These are the activations of a small network on made-up records, seen along a few directions, one row for each record.
Each row is followed by the record's values for the fields Nuno, Tada, Nev, Tipul.
Not every record has every field; a missing one is left out.
The largest differences between rows may come from other fields.
In the rows, zero is written as 500.
Strong random noise was added to every row along 4 fixed directions; ignore it. To show where, here is one row again and again, with new noise each time:
[543 360 593 478 547 503 461 439 574 442 533 424 624 340 584 516 530 559
 560 431 503 548 410]
[519 445 493 468 591 458 630 405 557 543 387 452 581 367 546 544 571 514
 494 543 544 362 460]
[477 743 386 599 465 578 414 644 453 466 452 561 244 589 530 377 560 507
 529 667 468 486 568]
[449 473 438 478 527 473 537 569 530 465 461 454 485 442 466 512 534 422
 452 530 465 512 436]
[531 534 580 521 610 517 588 358 610 511 463 514 551 387 610 470 620 549
 532 503 534 324 550]
[570 183 635 421 549 464 449 407 582 430 549 345 761 249 585 586 486 580
 575 359 513 630 306]

[467 590 587 510 527 487 610 428 554 577 491 576 510 561 508 489 544 444
 446 480 543 373 609] | {Nuno: g2, Tada: u1, Nev: j4, Tipul: k1}
[607 384 557 515 536 477 419 450 584 419 571 469 590 321 638 518 513 643
 677 439 566 520 388] | {Nuno: g2, Tada: u2, Nev: j1}
[611 544 412 611 455 575 232 627 449 387 496 504 289 404 698 334 508 649
 721 607 432 596 425] | {Nuno: g1, Tada: u1, Nev: j5}
[455 442 433 457 507 437 506 552 459 517 414 488 432 539 471 462 435 351
 406 474 381 526 489] | {Nuno: g1, Tada: u1, Nev: j4, Tipul: k1}
[426 789 439 556 589 515 676 472 532 575 398 666 288 636 472 386 626 383
 397 618 465 210 742] | {Nuno: g2, Tada: u1, Nev: j4, Tipul: k1}
[593 507 605 524 553 628 429 356 441 515 440 541 434 516 601 382 493 587
 507 492 388 475 648] | {Nuno: g1, Tada: u1, Nev: j4, Tipul: k1}
[507 268 562 413 456 461 476 529 492 482 579 384 698 410 403 641 442 523
 494 436 554 696 338] | {Nuno: g2, Tada: u1, Nev: j4, Tipul: k2}
[416 453 556 496 672 439 644 432 720 410 562 546 553 349 535 442 630 321
 404 327 405 336 526] | {Nuno: g1, Tada: u1, Nev: j2}
[541 626 560 526 535 609 526 361 437 585 414 576 415 604 547 422 506 551
 461 561 474 370 703] | {Nuno: g1, Tada: u1, Nev: j4, Tipul: k1}
[539 475 549 522 476 559 368 547 486 422 592 497 480 469 508 475 502 606
 593 482 467 635 480] | {Nuno: g2, Tada: u2, Nev: j4, Tipul: k2}
[624 728 577 695 573 625 298 467 572 381 557 654 246 437 780 239 640 681
 726 532 452 375 651] | {Nuno: g2, Tada: u2, Nev: j2}
[456 449 550 435 561 452 665 419 580 543 500 488 627 464 436 584 540 434
 421 464 550 404 505] | {Nuno: g2, Tada: u1, Nev: j4, Tipul: k2}
[573 428 712 509 564 547 450 339 604 478 601 511 626 387 626 488 565 624
 595 398 550 502 523] | {Nuno: g2, Tada: u1, Nev: j4, Tipul: k1}
[457 537 552 562 603 466 482 511 675 369 651 573 472 402 577 389 590 421
 534 336 415 442 506] | {Nuno: g1, Tada: u3, Nev: j2}
[533 713 331 554 493 595 531 519 358 610 310 556 266 583 474 463 566 605
 497 808 565 342 621] | {Nuno: g1, Tada: u1, Nev: j4, Tipul: k2}
[469 573 788 541 606 656 535 327 741 395 792 600 591 456 530 434 702 516
 489 354 489 407 672] | {Nuno: g2, Tada: u1, Nev: j5}
[497 362 393 371 503 391 766 390 380 709 233 389 671 494 389 703 398 468
 353 612 622 369 430] | {Nuno: g1, Tada: u1, Nev: j4, Tipul: k2}
[496 594 397 553 451 544 397 641 448 426 505 529 294 564 508 393 518 479
 527 582 434 549 516] | {Nuno: g1, Tada: u1, Nev: j3}
[696 418 484 546 391 547 205 522 345 467 452 434 435 451 688 428 384 736
 725 585 520 655 391] | {Nuno: g1, Tada: u1, Nev: j3}
[586 408 539 514 394 584 259 572 404 454 542 422 511 495 537 519 430 668
 623 525 526 799 399] | {Nuno: g2, Tada: u1, Nev: j4, Tipul: k1}
[578 632 561 589 531 563 493 386 539 535 468 566 466 466 648 444 580 657
 608 561 582 356 600] | {Nuno: g2, Tada: u2, Nev: j4, Tipul: k1}
[453 609 500 521 577 498 610 425 539 505 455 578 420 574 542 401 549 370
 404 447 421 326 662] | {Nuno: g1, Tada: u1, Nev: j3}
[443 639 342 544 345 433 409 727 399 530 483 494 409 647 443 534 411 489
 540 589 566 638 402] | {Nuno: g2, Tada: u3, Nev: j4, Tipul: k2}
[396 563 534 574 530 466 460 597 684 334 701 542 452 452 548 391 577 367
 513 353 405 495 451] | {Nuno: g1, Tada: u3, Nev: j5}
[622 369 772 491 628 562 507 203 608 512 558 529 654 369 687 443 553 622
 571 327 485 404 605] | {Nuno: g1, Tada: u1, Nev: j4, Tipul: k1}
[429 776 305 604 289 497 356 799 365 520 525 537 306 730 424 507 440 527
 548 681 613 658 448] | {Nuno: g2, Tada: u3, Nev: j4, Tipul: k2}
[453 435 523 462 579 520 515 494 559 446 545 489 510 433 427 506 560 436
 436 453 418 519 508] | {Nuno: g1, Tada: u1, Nev: j4, Tipul: k2}
[481 493 528 480 567 534 559 446 534 502 527 511 521 456 433 529 579 507
 449 536 530 446 545] | {Nuno: g2, Tada: u1, Nev: j4, Tipul: k2}
[452 370 452 376 528 392 671 443 432 611 322 439 599 550 396 586 390 338
 323 471 440 458 487] | {Nuno: g2, Tada: u1, Nev: j4, Tipul: k1}
[540 596 377 546 526 493 539 495 480 545 326 518 382 452 600 437 550 538
 554 644 507 326 530] | {Nuno: g1, Tada: u1, Nev: j3}
[653 407 694 522 523 578 431 295 503 523 518 483 651 402 641 513 498 738
 637 442 571 522 524] | {Nuno: g2, Tada: u2, Nev: j4, Tipul: k1}
[571 302 606 403 440 344 612 324 478 662 444 385 870 462 535 703 360 588
 539 400 703 493 342] | {Nuno: g2, Tada: u3, Nev: j4, Tipul: k1}
[643 230 555 428 519 425 475 394 497 513 432 369 684 303 640 570 446 622
 631 468 554 525 310] | {Nuno: g2, Tada: u1, Nev: j3}
[410 514 351 462 574 490 641 586 560 439 540 520 396 465 325 509 610 365
 385 584 410 413 506] | {Nuno: g1, Tada: u2, Nev: j5}
[478 407 536 464 488 476 513 496 497 508 487 474 571 495 486 548 445 472
 479 433 464 573 465] | {Nuno: g2, Tada: u2, Nev: j4, Tipul: k1}
[333 571 381 475 615 498 688 566 584 467 496 570 367 496 300 492 642 280
 303 542 373 349 614] | {Nuno: g1, Tada: u2, Nev: j4, Tipul: k2}
[467 788 310 530 598 534 745 451 441 662 253 631 242 611 440 449 645 457
 390 786 511 132 721] | {Nuno: g1, Tada: u1, Nev: j4, Tipul: k2}
[425 513 495 487 517 495 476 585 530 437 562 534 423 541 443 447 502 344
 423 440 389 546 549] | {Nuno: g2, Tada: u1, Nev: j4, Tipul: k1}

Here are new rows. What are their fields?
[410 591 450 491 496 393 647 524 520 575 473 534 533 592 440 545 491 390
 415 497 567 409 502] | {Nuno: g2, Tada: u3, Nev: j4, Tipul: k1}
[446 678 476 543 497 521 537 533 503 543 480 596 369 604 473 458 566 453
 456 578 519 414 621] | {Nuno: g2, Tada: u1, Nev: j4, Tipul: k1}
[580 505 553 506 446 595 393 454 391 535 476 487 503 561 527 494 436 636
 542 552 520 576 545] | {Nuno: g2, Tada: u1, Nev: j4, Tipul: k2}
[395 588 480 529 511 623 388 639 512 371 628 556 308 577 385 387 564 376
 387 484 322 627 605] | {Nuno: g1, Tada: u1, Nev: j4, Tipul: k2}
[596 459 612 567 460 610 192 519 448 369 632 527 405 495 642 333 437 639
 650 392 354 706 534] | {Nuno: g1, Tada: u2, Nev: j4, Tipul: k1}
[438 568 312 477 548 447 695 534 440 603 289 490 424 508 384 559 528 440
 389 666 504 351 509] | {Nuno: g1, Tada: u2, Nev: j4, Tipul: k2}
[463 599 610 510 539 498 597 415 570 554 518 583 509 559 512 477 560 451
 454 462 528 380 612] | {Nuno: g2, Tada: u1, Nev: j4, Tipul: k1}
[606 527 552 548 547 546 448 399 537 482 481 517 484 425 666 422 541 617
 627 512 524 409 522] | {Nuno: g1, Tada: u1, Nev: j3}
[556 471 535 511 532 409 500 443 574 477 481 507 531 440 641 437 478 475
 582 424 495 415 459] | {Nuno: g2, Tada: u1, Nev: j3}
[674 229 729 431 578 523 515 197 532 558 489 390 837 285 623 617 490 741
 606 403 625 495 426] | {Nuno: g2, Tada: u1, Nev: j4, Tipul: k2}
[358 263 667 347 627 411 774 338 658 505 571 457 790 436 340 618 515 238
 226 230 423 452 514] | {Nuno: g1, Tada: u1, Nev: j4, Tipul: k1}
[521 476 472 469 551 520 592 444 495 553 426 483 502 445 470 549 552 542
 487 594 552 413 500] | {Nuno: g1, Tada: u1, Nev: j4, Tipul: k2}
[418 654 527 548 522 483 507 546 608 453 585 601 413 551 523 416 573 367
 473 442 451 421 601] | {Nuno: g2, Tada: u1, Nev: j4, Tipul: k1}
[486 377 518 435 551 546 604 442 560 474 574 441 593 413 370 576 576 470
 398 515 504 476 481] | {Nuno: g1, Tada: u1, Nev: j5}
[432 634 431 516 624 457 741 415 600 534 394 567 437 489 514 442 631 350
 382 533 480 180 632] | {Nuno: g1, Tada: u1, Nev: j3}
[424 546 409 509 536 459 516 619 570 417 512 516 375 480 452 442 578 354
 447 526 409 485 484] | {Nuno: g2, Tada: u1, Nev: j3}
[548 248 475 449 509 426 399 554 518 388 527 382 587 308 536 533 462 520
 578 440 462 635 315] | {Nuno: g2, Tada: u2, Nev: j3}
[414 506 572 545 470 577 324 661 613 284 785 526 453 476 440 452 553 453
 518 381 411 707 479] | {Nuno: g2, Tada: u2, Nev: j4, Tipul: k2}
[452 350 426 432 526 368 595 541 554 463 456 440 558 399 488 542 495 358
 457 443 460 464 378] | {Nuno: g1, Tada: u1, Nev: j3}
